A small network was shown many inputs. Here are its activations along a few directions, one row for each input.
Each table varies a few parts of the input and shows all the possible inputs, shuffled.
A made-up example of a description, with smaller parts first: values(2) and (point or ring(9) or (line(6) and ring(8))).
Shared parts are said once, and a part with two or three values counts as separate values.
In the rows, zero is written as 128.

Rows:
x1: [150 167 153 150 134 160 114 151 141 120  87]
x2: [144  75 112  92 131 115 169 102 139 110 146]
x3: [138 175 112 146 139 184  88 146 135 137 125]
x4: [137  77  79 129 140 128 142 108  97 154 116]
x5: [130  78  63 120 135 140 129 114 106 153 138]
x6: [140  64 102 127 134 112 156 116 107 130  97]
x7: [146  70 115  95 136 108 159 113 120 121 121]
x8: [159 167 164 117 129 153 118 144 153 109 113]
x9: [158 165 163 114 125 158 129 131 171 102 141]
x10: [ 39 103 138 138 101  15 138 119 102 135 186]
x11: [145 177 131 154 142 174 101 143 127 140 105]
x12: [ 48 218 203 155  90  88  94 150 136 126 162]
Question: What do these inputs look like to the network?
Answer: values(2) and (point or line(5))
Question: Changing only the values(2) part turns x8 into x7. The same change can be made to x11. Which row results?
Answer: x4

Rows:
x13: [129 222 143 180 129 203  65 141 119 161 118]
x14: [201 214 174 117 155 179 114 139 174  96 137]
x15: [160  36  43 141 182 128 131 139 101 124  97]
x16: [149  44  29 112 139 171 160  87 133 124 139]
x17: [ 42 139 126 163  98  64 104 109  77 168 175]
x18: [ 46 130 122 105  96  82 122 130 136 134 218]
x19: [213  33  95  44 124 149 142 120 125 125 103]
x20: [ 62 107 181 163  86  35 164 124 149 101 144]
x21: [155  43 114  84 146 142 209  73  93 136  81]
x22: [ 47 136 169 128  98  28 112 155  88 133 127]
x23: [137 222 186 138 135 168  75 184 135 119  54]
x24: [101 120 159  98 127  32 154 102 135 109 203]
x25: [174  62  45 156 162 135 161 104  91 179  92]
x26: [165 195 196 173 116 183 124 159 185  85  80]
x27: [139 217 136 118 126 220  82 152 180 128 151]
Question: What do these inputs look like to the network?
Answer: values(5) or (values(2) and ring(5))
Question: Which of the alternatives is x18?
Answer: values(2) and ring(5)

Rows:
x28: [143 222 185 112 117 177  93 156 173 101 139]
x29: [121 199 144 183 127 168  85 155 124 145  92]
x30: [ 97 210 140 157 120 160  71 156 121 147 130]
x31: [146  79  95 121 144 120 145 128 121 131 116]
x32: [168 206 185 145 125 185 106 150 175 104  94]
x33: [165 218 180 131 132 180 103 155 175 106 116]
x34: [116  92 107 118 125  90 133 115 116 129 155]
x35: [127  90 132 104 124  88 146 114 102 138 121]
x36: [157  84 108 106 149 127 148 118 104 137 100]
x37: [148  72 102 133 135 126 151 126 121 124  99]
x38: [148  78  90 133 140 135 145 115 120 122 115]
x39: [105  98 116 125 116  99 161 102 129 128 158]
x40: [116  86 119 119 119  82 141 125 117 132 137]
x41: [147  86  83 121 149 129 138 117 120 129 134]
x42: [119 209 137 173 133 165  81 157 123 150 112]
x43: [ 86 205 163 166 114 127  77 155 121 145 140]
x44: [105  89 132 130 118  76 159 123 124 119 128]
x45: [150  83  88 130 134 154 154 103 126 134 126]
x46: [125  94  83 103 129 143 135 105 123 143 160]
x47: [158  76 115 119 141 133 154 116 105 130  84]
x48: [137  86 108  92 135 121 139 117 102 141 113]
x49: [125  81  95 107 129 113 135 128 119 133 130]
x50: [105  94 118 129 123  83 151 113 123 116 146]
x51: [ 75 200 173 177 117 119  93 152 130 134 131]
x52: [116  97 105 113 118 109 142 103 122 141 167]
x53: [115  93 143 116 122  81 164 111 109 124 113]
x54: [131 218 209 122 112 144 100 155 171  98 150]
x55: [125  88  84 107 135 123 127 117 118 131 148]
x56: [118 212 217 134 114 134 117 151 179  87 141]
x57: [147  92  82 117 144 148 146 105 125 142 145]
Question: What do these inputs look like to the network?
Answer: line(5) and (values(2) or line(4))
Question: Changing only the line(5) part turns x37 into x31. The same change can be made to x38. Which row results?
Answer: x41
Question: Which other rows does x42 become when the values(2) part takes its other values? List them by row number.
Answer: x33
Question: List by row number the other rows that have the line(5) part in common with x40.
Answer: x34, x35, x43, x52, x54
Question: Which other rows does x57 become when the line(5) part takes its other values? List them by row number.
Answer: x39, x45, x46, x52

Rows:
x58: [100  43  84  91 116  74 146 102  91 139 154]
x59: [107 203 160 153 126 159  89 145 100 160  95]
x60: [134 199 171 152 123 140  83 165 134 133 104]
x61: [116  38  76  73 136  67 159  94  91 148 173]
x62: [106 226 198 141 101 143 118 125 172 110 170]
x63: [118 204 177 142 128 128  87 174 157  98 124]
x64: [109 206 194 134 109 140 100 156 171 103 153]
x65: [ 98  59 107 166 127  65 172 103 107 126 129]
x66: [ 92  50  93 130 117  68 168 108 107 138 135]
x67: [186 124  47 148 161 231 107 128 139 144 114]
x68: [243  56 101  79 164 193 178 108 139 109  56]
Question: What do these inputs look like to the network?
Answer: values(2) or line(4) or line(5)
Question: Start at x62 and move only the line(5) part, one step at a time. The first step leads to x64. Which rows follow, in order?
Answer: x63, x60, x59

Rows:
x69: [138  37  98 141 139  78 178 117 117 114  96]
x70: [114 208 127 175 128 190  95 131 139 151 143]
x71: [174 199 207 114 125 175 121 147 154 111  77]
x72: [116 193 196 186 119 125 111 167 159  96  94]
x73: [161  64  70  74 139 146 146 112 151 111 167]
x74: [ 32 122 182 105  81   9 156 103 124 118 213]
x75: [158 199 148 104 130 179  90 148 184 100 174]
x76: [130  71  51 139 134 151 147  89 101 162 139]
x77: [187  56 117  86 149 137 180 100 111 122  78]
x78: [111  50  63 121 141  86 125 123  64 169 115]
x79: [ 87 208 149 163 123 132  58 172 103 153 111]
Question: What do these inputs look like to the network?
Answer: point or (values(2) and ring(5))
